.11	.22	.48	-.13	-.18	.11	-.10	.07	-.64	-.12 : J_254
-.13	.11	.22	.48	-.13	-.64	.07	.11	-.10	-.18 : J_827
.11	-.13	.07	-.10	.22	-.64	-.12	-.17	.11	.48 : J_463
.06	-.15	-.11	-.30	.63	.30	-.20	-.17	-.93	.44 : J_702
-.13	.11	.48	-.18	-.13	.08	.11	.22	-.64	-.10 : J_450
perm: -.64	-.18	-.13	-.12	-.10	.07	.11	.11	.22	.48
J_254
perm: .48	.11	-.17	-.12	-.64	.22	-.10	.07	-.13	.11
J_463
perm: -.93	-.30	-.20	-.17	-.15	-.11	.06	.30	.44	.63
J_702
perm: -.18	-.10	.11	.07	-.64	-.13	.48	.22	.11	-.13
J_827
perm: -.64	-.18	-.13	-.13	-.10	.07	.11	.11	.22	.48
J_827
perm: -.12	-.64	.07	-.10	.11	-.18	-.13	.48	.22	.11
J_254

-.39	.22	.46	-.24	-.39	.55	.56 : J_897
-.26	.45	.53	-.19	-.36	.53	.51 : J_59
-.27	.42	.64	-.14	-.32	.72	.72 : J_703
.63	-.27	-.52	.68	.63	-.21	-.47 : J_704
-.21	.68	-.47	-.26	-.52	.63	.63 : J_485
-.13	.31	.38	-.07	-.17	.44	.43 : J_94
-.11	.16	.07	-.21	-.24	-.55	-.27 : J_313
.11	-.40	-.32	.11	.25	-.28	-.22 : J_860
-.11	.16	.07	-.21	-.23	-.09	-.08 : J_546
-.24	.16	-.55	-.21	-.10	.07	-.27 : J_146
.79	-.10	-.37	.81	.79	-.05	-.30 : J_845
perm: -.55	-.27	-.11	.16	.07	-.21	-.24
J_313
perm: -.47	-.21	.63	.68	-.52	-.27	.63
J_704

-.22	.09	.36	.50	-.17	.02	-.13	-.13	-.56	.43	-.09	.24	-.64	-.03	-.20	.40	.48	.42	-.26	.42	.19	-.08	-.42	-.46	-.80	-.31  J_453
.19	-.56	-.42	-.31	.43	-.09	-.13	-.80	-.64	-.20	-.22	-.08	.42	-.03	.50	-.46	.40	.02	-.15	.42	.24	-.17	-.26	.36	.48	.09  J_909
.24	-.31	-.26	-.09	.42	.43	-.03	.42	.50	-.17	-.64	-.22	.19	-.14	.36	.09	-.08	.02	-.56	.40	-.80	-.46	-.42	-.20	.48	-.13  J_134
perm: .09	.19	-.56	-.42	-.31	.43	-.09	-.13	-.80	-.64	-.20	-.22	-.08	.42	-.03	.50	-.46	.40	.02	-.15	.42	.24	-.17	-.26	.36	.48
J_909
perm: -.80	-.64	-.56	-.46	-.42	-.31	-.26	-.22	-.20	-.17	-.14	-.13	-.09	-.08	-.03	.02	.09	.19	.24	.36	.40	.42	.42	.43	.48	.50
J_134
perm: -.03	-.22	-.64	-.17	.19	.24	-.14	.43	-.26	.02	-.42	.50	-.56	.42	.48	.36	-.09	-.31	-.20	-.80	.42	-.13	.09	-.08	-.46	.40
J_134
perm: -.31	-.80	-.46	-.42	-.08	.19	.42	-.26	.42	.48	.40	-.20	-.03	-.64	.24	-.09	.43	-.56	-.13	-.13	.02	-.17	.50	.36	.09	-.22
J_453
perm: -.46	-.31	-.09	.42	-.03	-.17	.40	.48	.42	-.20	-.13	-.14	-.08	-.64	.36	-.56	-.26	.09	-.22	.43	-.80	-.42	.02	.50	.24	.19
J_134

.31	.33	.18	.36	.08	-.10	-.23	.01	-.05	.39	.12	.13	-.22	.08	-.24	-.11	-.03 = J_88
.15	-.42	.19	.15	-.39	.11	-.14	.20	.27	.14	.06	-.16	-.04	.18	-.02	.18	.04 = J_625
.36	.40	.04	.19	.51	.43	-.34	.15	.61	.07	-.10	.39	.15	.12	-.04	-.01	-.02 = J_678
.02	.00	-.04	-.20	-.22	-.20	-.30	-.12	-.13	-.12	-.17	-.02	-.36	-.17	-.40	-.46	-.30 = J_98
.47	-.11	.26	-.08	.20	-.07	.54	.02	.04	.00	-.19	-.12	.35	-.12	.59	.42	-.01 = J_37
-.07	-.60	.02	.00	-.65	-.06	-.17	-.08	-.13	-.20	-.04	-.42	-.11	-.15	.16	.17	-.47 = J_817
.26	.42	.21	-.11	-.09	-.04	.53	-.05	.08	-.14	-.36	.06	.47	-.17	.58	.69	-.30 = J_241
.39	.15	.40	-.04	.12	.19	.43	.04	.07	-.01	-.34	-.10	.61	.15	.51	.37	-.02 = J_490
-.09	-.22	.04	.04	-.10	.32	-.44	.70	.58	.11	-.03	.00	-.49	.77	-.62	-.68	.67 = J_27
.15	.40	.43	-.10	-.34	-.01	.19	.07	.15	.37	.04	.61	.12	-.04	.51	.40	-.02 = J_308
.28	.08	.03	.08	.14	-.08	-.34	-.20	.12	.08	.23	.04	-.47	-.15	-.71	-.54	.01 = J_772
perm: -.24	-.23	-.22	-.11	-.10	-.05	-.03	.01	.08	.08	.12	.13	.18	.31	.33	.36	.39
J_88
perm: .00	-.19	-.12	.35	-.12	.59	.42	-.01	.47	-.11	.26	-.08	.20	-.07	.54	.02	.04
J_37
perm: -.34	-.10	-.04	-.02	-.01	.04	.07	.12	.15	.15	.19	.37	.39	.40	.43	.51	.61
J_490
perm: -.71	-.54	.01	.28	.08	.03	.08	.14	-.08	-.34	-.20	.12	.08	.23	.04	-.47	-.15
J_772
perm: -.34	-.10	-.04	-.02	-.01	.04	.07	.12	.15	.15	.19	.37	.40	.40	.43	.51	.61
J_308
perm: -.10	-.34	.51	.40	.15	.61	.15	.37	.07	.12	-.01	.19	.43	.04	-.04	-.02	.40
J_308

.22	-.23	-.33	.09	.17	.07	-.20	.22	-.48	.13	-.37	.33	-.41	-.10	-.19	.07	-.38 -> J_197
-.54	-.29	.00	.24	-.23	.10	-.27	-.67	.30	-.09	-.30	.14	.62	-.06	-.20	-.33	.50 -> J_977
-.34	-.17	-.45	-.32	-.02	.31	.37	.17	.35	-.60	-.32	-.04	.04	.13	.65	.17	-.42 -> J_152
-.68	-.11	.03	.05	-.12	.02	-.04	-.31	.52	.12	-.13	.12	.71	-.19	-.20	-.10	.48 -> J_803
-.49	-.04	-.35	-.37	.04	.21	.44	.34	.53	-.33	-.17	-.03	.23	.00	.50	.29	-.28 -> J_530
-.68	-.08	.02	.01	-.10	.01	.00	-.24	.55	.13	-.12	.12	.71	-.20	-.18	-.06	.45 -> J_870
-.15	-.46	-.42	.05	-.22	.39	-.06	-.50	.02	-.85	-.55	.02	-.01	.29	.54	-.26	-.25 -> J_208
-.50	.39	.54	-.85	-.01	-.27	.02	.05	-.15	-.06	-.22	-.25	.29	-.46	-.42	.02	-.55 -> J_657
-.38	-.33	-.20	.09	-.19	.22	-.10	-.48	.22	-.41	-.37	.07	.33	.07	.17	-.23	.12 -> J_624
-.53	-.15	-.14	-.05	-.09	.13	.07	-.19	.44	-.17	-.23	.07	.47	-.05	.11	-.03	.16 -> J_365
-.31	-.41	-.22	.16	-.24	.26	-.18	-.62	.12	-.53	-.45	.08	.27	.14	.21	-.33	.10 -> J_578
perm: -.25	-.15	-.46	-.42	.05	-.22	.39	-.06	-.50	.02	-.85	-.55	.02	-.01	.29	.54	-.26
J_208
perm: .12	-.38	-.33	-.20	.09	-.19	.22	-.10	-.48	.22	-.41	-.37	.07	.33	.07	.17	-.23
J_624

-.29	.51	-.51	.29	.46 -> J_740
.23	.14	.15	-.41	-.09 -> J_557
.14	.23	-.41	.16	-.09 -> J_269
.57	.03	.71	-.44	.50 -> J_741
.57	.03	.71	-.44	-.32 -> J_881
.23	.78	.15	-.41	-.09 -> J_99
perm: .71	.57	.03	.50	-.44
J_741
perm: -.44	.03	.50	.57	.71
J_741
perm: -.09	.16	-.41	.23	.14
J_269
perm: -.09	.23	.14	.15	-.41
J_557

-.26	.11	.17	.37	.02	-.28	.08	.35	-.43	.23	.25	.07	.25 -> J_398
.16	.05	-.06	-.21	.22	-.04	.05	.22	.13	.16	-.18	-.17	-.09 -> J_122
.16	.20	-.14	.17	.27	.19	.17	-.15	.13	.05	.20	.09	.24 -> J_336
.00	.02	.02	.00	.00	.02	-.01	.00	-.01	-.01	-.01	-.01	.00 -> J_169
-.14	-.14	.23	.36	-.16	.24	.79	.34	.42	.11	.00	.55	-.73 -> J_240
.00	.00	.00	.00	.02	.02	-.01	-.01	-.01	.00	.01	-.01	-.01 -> J_376
.30	-.01	-.16	.32	.14	.12	.14	.00	.12	-.05	-.03	.01	.33 -> J_166
.21	.09	-.04	-.28	.30	-.09	.09	.32	.16	.22	-.19	-.21	-.10 -> J_83
-.07	-.56	-.70	-.28	.04	.47	.25	-.01	-.74	.37	-.22	.31	.04 -> J_719
.26	.74	-.04	-.39	-.39	-.24	.13	.12	-.20	-.29	-.41	.81	.28 -> J_497
-.04	.09	.05	.05	.14	-.19	.09	.34	-.15	.21	.01	-.04	.10 -> J_712
perm: -.01	-.01	-.01	-.01	-.01	.00	.00	.00	.00	.00	.01	.02	.02
J_376
perm: -.05	.14	.14	-.03	.32	.30	.01	.00	-.01	.12	.12	-.16	.33
J_166

-.30	-.32	.49	-.60	-.34	-.41	.48	.51	-.12	.30 : J_92
.29	-.18	.20	-.01	.38	-.17	.34	.35	.30	.25 : J_824
-.02	-.35	-.16	.26	.26	-.27	-.30	-.30	.44	.20 : J_231
.38	.37	-.32	.05	-.20	.38	-.10	-.19	-.44	-.46 : J_427
-.41	.18	.10	-.25	-.36	.10	-.05	.02	-.32	-.14 : J_22
.46	.28	-.23	.17	.04	.36	.01	-.07	-.19	-.32 : J_347
-.04	.14	-.14	.09	.06	.20	-.16	-.20	.05	-.09 : J_31
.28	.04	-.08	.36	-.32	.01	-.23	.17	.46	-.19 : J_944
-.37	-.36	.48	-.61	-.35	.67	.02	-.08	-.56	-.65 : J_650
-.41	.18	-.03	-.25	-.36	.10	-.05	.02	-.32	-.14 : J_604
-.30	-.36	.63	-.74	-.35	-.44	.66	.66	-.08	.42 : J_510
perm: .49	-.60	-.34	-.41	.48	.51	-.12	.30	-.30	-.32
J_92
perm: -.32	-.23	-.19	-.07	.01	.04	.17	.28	.36	.46
J_347
perm: .66	-.08	.42	-.30	-.36	.63	-.74	-.35	-.44	.66
J_510
perm: -.36	-.03	.10	.18	-.14	-.41	.02	-.25	-.32	-.05
J_604

